Each row below is a small network's average activation on inputs in which a field has the value named, seen along a few directions.
Values that are neighbours, or in one group, have similar rows; names and order tell nothing.
(in the rows, 500 means zero)
Random noise pushes rows far along 2 fixed directions. That doesn't count. These rows show it; they differ only by the noise:
[468 383 324 562 403 757 590 407 447 421 311 351]
[466 465 513 536 551 577 532 429 433 658 582 382]
[476 593 513 536 508 509 525 501 400 399 454 509]
[473 567 531 533 534 510 521 484 408 490 514 479]


Values of M:
m6: [544 405 366 483 368 594 508 531 599 298 312 500]
m7: [530 427 473 467 464 484 456 550 583 465 459 547]
m10: [502 591 550 415 545 272 426 571 578 563 622 724]
m5: [498 561 629 517 594 409 474 518 459 617 643 463]
m2: [471 439 481 536 519 604 561 404 407 635 523 387]
m9: [464 115 336 555 489 919 627 243 556 963 587  70]
m1: [536 473 446 508 420 546 493 545 562 354 370 476]
m4: [510 420 362 420 450 467 524 488 606 510 500 607]
m3: [490 555 593 507 496 487 455 539 523 438 480 531]
m8: [493 458 455 546 441 583 503 489 472 342 345 466]
m11: [556 481 486 440 498 403 462 538 596 553 541 562]
M is arranged as a line.
A walk along M starts at m4 and steps to its neighbour m10. Put m6, m5, m2, m9 in the order it reaches them. -> m6, m5, m9, m2
Fewest steps between m8 and m11? -> 5

Values of F:
f2: [482 738 795 527 657 270 453 619 379 508 645 546]
f10: [546 482 249 390 320 469 547 546 589 204 238 734]
f8: [416 651 468 601 498 576 602 436 256 304 283 477]
f6: [538 447 534 513 486 504 471 536 626 551 519 466]
f4: [556 433 536 425 489 338 415 551 633 485 617 550]
f1: [499 477 682 504 639 486 429 466 460 746 755 427]
f9: [510 216 205 443 323 656 562 456 628 525 386 475]
f3: [415 288 322 626 449 977 664 253 438 784 453 151]
f11: [539 571 652 512 582 434 415 561 543 518 538 510]
f7: [449 560 596 547 550 576 567 413 390 509 561 423]
f5: [528 295 346 427 515 481 427 485 643 817 633 429]
F is arranged as a line.
A walk along F starts at f8 and steps to its neighbour f3. Put f6, f1, f9, f5 in the order it reaches them. -> f1, f6, f5, f9
Fewest steps between f10 and f7? -> 8
